A small network was trained on made-up records. Each row is its average activation on records with the value named, seen along a few directions.
Related values have similar rows: they may be neighbours, one step apart, or belong to one group.
(in the rows, 500 means zero)
Strong random noise was added to every row along 21 fixed directions; ignore it. To show where, here is one row again and again, with new noise each time:
[508 409 292 411 658 483 555 407 295 624 419 433 423 371 583 659 754 409
 624 442 488 596 603 572 388 638 419 653 416 477 602 719 543 793 535 659
 411]
[530 624 736 656 572 727 421 319 414 446 586 525 427 373 447 425 387 468
 698 372 294 572 541 554 606 373 499 598 583 539 478 230 462 600 556 567
 464]
[505 335 631 442 635 410 453 480 668 602 541 432 565 630 626 474 505 449
 260 617 909 589 373 452 556 241 615 346 446 286 528 702 576 356 684 667
 581]
[464 386 691 652 726 782 321 324 562 584 554 339 411 457 596 595 438 677
 394 426 644 585 607 789 542 534 354 410 753 174 422 419 703 482 367 287
 516]
[440 464 522 490 466 385 570 579 549 664 391 331 518 689 433 497 705 343
 533 469 348 532 403 434 377 460 515 576 517 473 571 628 661 521 489 588
 516]
[506 531 493 505 497 463 398 581 578 608 403 486 555 575 396 625 507 449
 568 460 559 369 623 478 610 492 323 490 504 490 592 366 538 467 357 631
 478]
[473 495 477 538 611 597 421 634 473 581 542 474 427 326 518 409 346 703
 534 440 525 462 535 629 512 534 553 569 563 442 452 279 394 443 330 402
 452]
[601 630 378 531 413 506 533 670 529 489 466 469 388 681 548 487 495 372
 585 407 454 439 567 591 451 569 407 656 369 484 573 499 614 569 356 555
 419]
[491 357 590 451 670 442 568 494 438 691 346 450 474 597 555 448 553 486
 531 514 533 554 475 439 414 315 547 527 578 300 606 592 558 547 339 428
 410]
[479 395 511 505 451 464 372 251 475 683 423 458 567 463 607 617 675 585
 433 405 672 509 592 752 464 745 222 581 328 616 645 528 682 561 692 345
 669]
[488 418 558 309 410 563 478 611 429 497 696 504 778 654 652 555 716 421
 572 409 700 600 282 578 444 489 433 597 525 596 879 656 644 249 566 386
 564]
[577 259 618 475 475 333 670 671 387 519 439 549 529 613 379 512 541 344
 387 558 591 682 495 418 453 581 281 366 513 372 639 463 455 503 540 360
 480]
[877 644 531 525 385 630 407 637 487 667 408 722 560 454 536 425 261 446
 642 364 573 397 567 384 545 451 650 420 528 515 573 462 299 550 183 297
 513]
[558 671 607 460 368 560 550 521 304 744 465 234 663 417 352 508 741 584
 485 363 333 464 326 538 326 821 346 333 609 475 591 616 419 605 758 596
 603]
[689 694 458 392 442 599 574 543 600 603 332 474 541 757 427 535 409 553
 540 371 356 357 504 319 376 581 645 508 533 406 363 538 473 580 264 555
 544]
[394 594 445 445 663 532 347 173 424 654 372 513 592 591 421 535 441 653
 564 424 675 508 457 420 558 484 475 529 393 629 512 396 409 390 591 604
 718]
[618 602 628 319 486 872 424 517 619 426 630 465 468 529 522 604 549 460
 553 282 486 600 660 534 497 649 541 723 431 624 354 457 554 708 421 573
 455]
[490 427 500 435 607 504 678 401 250 255 536 580 436 397 530 524 482 525
 534 592 590 601 578 432 480 525 466 517 520 444 559 496 371 628 505 642
 342]
[558 540 635 409 456 419 499 372 575 416 636 694 395 396 634 630 479 698
 732 321 688 539 502 628 612 322 528 345 659 395 814 379 360 657 524 305
 582]
[363 618 555 520 484 603 428 368 424 346 459 578 690 386 436 555 484 621
 561 391 593 570 633 481 536 574 569 586 634 619 547 503 382 706 267 310
 533]
[487 615 431 416 443 496 390 537 669 484 443 564 546 662 552 576 521 521
 413 403 641 505 588 511 561 474 534 500 446 510 491 698 555 661 387 263
 551]
[495 534 390 401 396 454 530 420 548 587 457 524 374 440 426 461 506 576
 666 402 381 531 416 461 423 606 516 471 378 744 449 399 363 486 509 365
 636]
[496 528 576 688 525 422 437 629 233 615 382 506 357 458 541 414 404 836
 315 496 536 379 671 576 474 635 651 641 737 334 581 332 486 597 424 360
 488]


Field FUDA:
tel: [480 617 494 787 422 632 422 406 452 602 396 431 611 401 273 374 399 272
 727 483 330 517 425 345 445 541 666 561 540 760 433 361 405 336 305 670
 632]
zis: [655 550 482 438 592 476 640 624 426 475 417 610 628 583 492 386 309 395
 554 560 565 380 529 474 513 413 307 556 257 391 577 376 364 493 406 646
 307]
dama: [543 317 397 369 657 470 637 186 475 467 574 626 586 458 643 674 530 519
 837 401 417 522 431 613 423 433 448 698 420 488 682 362 555 460 606 645
 566]
raza: [526 511 281 329 566 626 431 314 379 538 470 659 592 477 586 663 462 779
 506 518 487 325 542 521 509 678 372 459 502 565 407 516 471 348 466 219
 537]
vum: [538 621 395 402 607 414 768 601 617 391 334 363 482 837 564 361 391 400
 546 476 592 412 527 551 295 463 432 752 157 306 488 494 560 584 283 845
 318]
tif: [604 590 471 450 374 516 521 568 496 452 588 455 445 595 541 677 535 677
 467 574 510 236 512 469 455 659 563 379 720 383 519 459 550 313 466 750
 516]
luza: [705 594 361 502 549 488 308 602 245 780 391 596 588 680 458 762 613 514
 388 469 595 350 549 383 587 624 513 362 730 324 692 662 520 465 638 576
 661]
zelun: [400 583 616 544 507 521 537 526 397 405 580 496 622 521 379 416 468 445
 517 513 560 628 423 398 495 481 612 592 539 604 546 375 358 410 543 681
 565]
dad: [369 604 269 527 561 417 413 550 616 655 520 442 595 267 621 460 561 508
 659 503 486 345 423 649 502 370 607 601 433 559 523 631 484 478 422 598
 442]
The values of FUDA form a tree with 2 forks.
Which values are neighbours of vum? Give them in the order they are listed. -> dama
Which values are neighbours of tel? Give them in the order they are listed. -> zis
Which values are neighbours of tif? Give them in the order they are listed. -> zelun

Field VALO:
vinul: [579 632 496 738 462 528 585 388 223 593 265 417 606 614 415 225 380 381
 469 579 173 421 354 417 383 512 341 425 462 491 440 599 548 409 513 386
 449]
sem: [439 582 547 586 614 630 310 383 503 424 617 494 590 394 633 566 491 529
 470 573 497 276 642 629 706 347 467 681 474 471 465 437 667 460 641 861
 360]
sur: [709 787 406 632 296 536 503 139 519 556 361 580 545 787 570 479 365 531
 623 475 275 200 335 405 439 475 554 433 481 577 502 564 644 282 565 524
 708]
zaran: [694 371 733 455 479 668 514 470 359 492 572 589 587 610 541 528 536 403
 464 451 491 645 476 362 437 533 693 649 615 544 565 483 566 451 611 502
 588]
rep: [753 344 560 465 431 657 518 419 332 710 424 451 588 434 565 503 645 351
 395 487 569 638 504 372 279 771 695 582 452 616 467 767 539 588 544 554
 618]
dofu: [402 229 807 314 739 594 505 310 526 506 495 503 797 448 663 658 599 742
 333 504 728 466 692 594 490 475 516 764 584 293 538 466 669 634 482 578
 416]
fifup: [588 556 479 758 426 243 499 571 630 583 431 527 520 537 409 421 416 334
 315 495 382 582 411 468 547 383 645 325 486 346 403 644 461 681 765 455
 685]
mubot: [461 368 746 492 516 501 559 325 427 536 357 392 416 509 414 459 604 466
 329 643 444 543 630 310 447 543 517 553 468 580 353 492 572 604 615 711
 435]
sagol: [272 597 301 863 479 358 375 452 442 650 386 326 200 452 370 276 498 364
 514 523 458 660 456 666 456 625 383 518 302 709 402 436 513 445 544 381
 641]
The values of VALO form a tree with 2 forks.
Which values are neighbours of sagol? Give them in the order they are listed. -> sem
Which values are neighbours of fifup? Give them in the order they are listed. -> vinul, mubot
Which values are neighbours of sur? Give them in the order they are listed. -> dofu
